These are the activations of a small neural network, seen along a few directions. Each row is one input.
In each table, some parts of the input vary, and every possible input appears once, in random order.
A made-up example of a description, with smaller parts first: one of 3 separate values, together with either a single point or one of 11 places along a line or (one of 4 places along a line, together with one of 8 places around a ring).
Shared parts are said once, and a part with two or three values counts as separate values.
In the rows, 128 means zero.

Other details of the inputs shift rows strongly along three fixed directions, in all tables alike. That doesn't count.

Table:
R1: [140 124 162 151 120 125 120 127 121 126 133]
R2: [146 129 155 149 133 126 125 122 116 139 137]
R3: [127  85 135 133 167 150  87 182 122 154  93]
R4: [164 120 149 128 120 132 129 129 124 134 126]
R5: [156 117 148 139 124 114 125 129 130 143 132]
R6: [165 120 145 136 132 126 132 131 119 120 131]
R7: [104 137 101 136 143 127 134 131 158 128 100]
R8: [105 127  94 123 136 137 107 142 145 125 105]
R9: [102 132  97 134 141 135 118 146 147 124 106]
R10: [114 136 116 118 117 122 143 124 106 108 153]
R11: [100 141 110 122 135 141 134 115 142 120  91]
R12: [105 125  95 123 135 132 115 134 150 131 100]
R13: [146 124 157 146 125 134 117 117 118 129 136]
R14: [150 130 159 133 127 129 114 120 116 126 131]
R15: [144 130 157 147 133 114 123 127 119 137 134]
R16: [160 119 148 139 123 135 119 123 131 131 137]
R17: [ 83  79  82 105 153 163  54 241  74 148 138]
R18: [153 119 152 145 119 124 122 132 133 128 134]
R19: [138 139 147 151 162 146 116 128 138 124  74]
R20: [138 121 160 152 122 116 129 127 119 139 129]
R21: [122 141 113 118 117 109 147 118 141 127 155]
R22: [105 104 113 100 127 131 116 178 100 140 177]
R23: [122 140 113 117 115 115 136 125 137 120 159]
R24: [159 115 145 140 125 126 128 124 128 145 134]
R25: [162 121 147 127 127 121 125 126 125 143 129]
R26: [103  91 109  94 117 143  95 191  88 135 181]
R27: [112 139 121 107 109 121 136 112 119 124 150]
R28: [103 142 107 131 149 129 146 111 140 113  91]
R29: [104 143 124 129 112 118 140 124 124 117 158]
R30: [101 123  98 130 131 134 121 137 150 129  99]
R31: [145 133 159 147 132 119 117 127 120 128 136]
R32: [125 145 113 120 118 120 157 102 148 126 154]
R33: [160 125 147 142 131 132 121 128 129 132 140]
R34: [100 141 108 122 137 147 124 126 135 115  96]
R35: [109 137 121 120 107 125 144 101 129 123 153]
R36: [ 92 146 113 142 143 126 138 118 152 124  97]
R37: [113 144 123 110 113 114 148 105 125 127 147]
R38: [164 119 144 137 133 121 138 131 118 128 129]
R39: [113 141  97 116 148 139 118 132 148 123 102]
R40: [150 129 134 145 161 143 120 139 145 137  74]
R41: [123 133 112 114 106 126 148 103 144 125 153]
R42: [127 127 109 110 111 115 160 113 128 120 145]
R43: [ 95 142 112 133 141 123 136 107 155 128  93]
R44: [150 134 157 137 136 120 123 124 114 136 132]
R45: [152 115 150 146 121 115 130 133 131 142 131]
R46: [115 145  99 118 150 132 133 119 158 128  96]
R47: [139 120 161 150 118 121 124 125 120 133 129]
R48: [126 122 107 106 106 121 149 119 122 116 147]
R49: [111 148 121 124 117 126 143 107 128 117 158]
R50: [127 143 112 108 114 129 146 128 128 117 154]
R51: [107 137 121 119 108 120 128 121 120 119 157]
R52: [113 131 118 116 112 114 157 110 113 118 144]
R53: [138 133 148 149 157 139 128 116 144 134  65]
R54: [164 124 151 129 122 136 126 130 126 126 129]
R55: [164 124 150 126 125 130 116 126 127 129 133]
R56: [110 143 123 123 112 118 156  93 135 127 149]
R57: [163 120 149 125 123 126 120 124 126 137 129]
R58: [151 118 155 140 126 128 126 122 107 116 126]
R59: [102  87 109  93 114 139 100 189  88 142 178]
R60: [149 108 128 143 154 147 104 145 130 123  74]
R61: [103 155 113 128 147 135 147 110 150 119  91]
R62: [ 99 126 102 125 137 136 131 121 129 115  91]
R63: [107 135 122 118 106 115 135 115 123 125 153]
R64: [127 138 113 106 108 122 159 115 134 127 146]
R65: [150 136 158 136 135 125 118 124 115 127 134]
Description of these inputs: one of 5 places around a ring, together with either a single point or (one of 2 separate values, together with one of 6 places along a line).
- Changing only the place on the ring of 5 turns R50 into R54. The same change can be made to R29. Which row results? => R1
- Changing only the place on the ring of 5 turns R46 into R57. The same change can be made to R40. Which row results? => R4
- Change only the place on the ring of 5 in R13. List by row number the other rows that result. => R2, R35, R49, R56
- Start at R47 and move only the place on the line of 6, one step at a time. The first step leads to R63. Which rows follow, in order? => R35, R27, R11, R62
- Change only the choice among 2 separate values in R55. List by row number the other rows that result. => R14
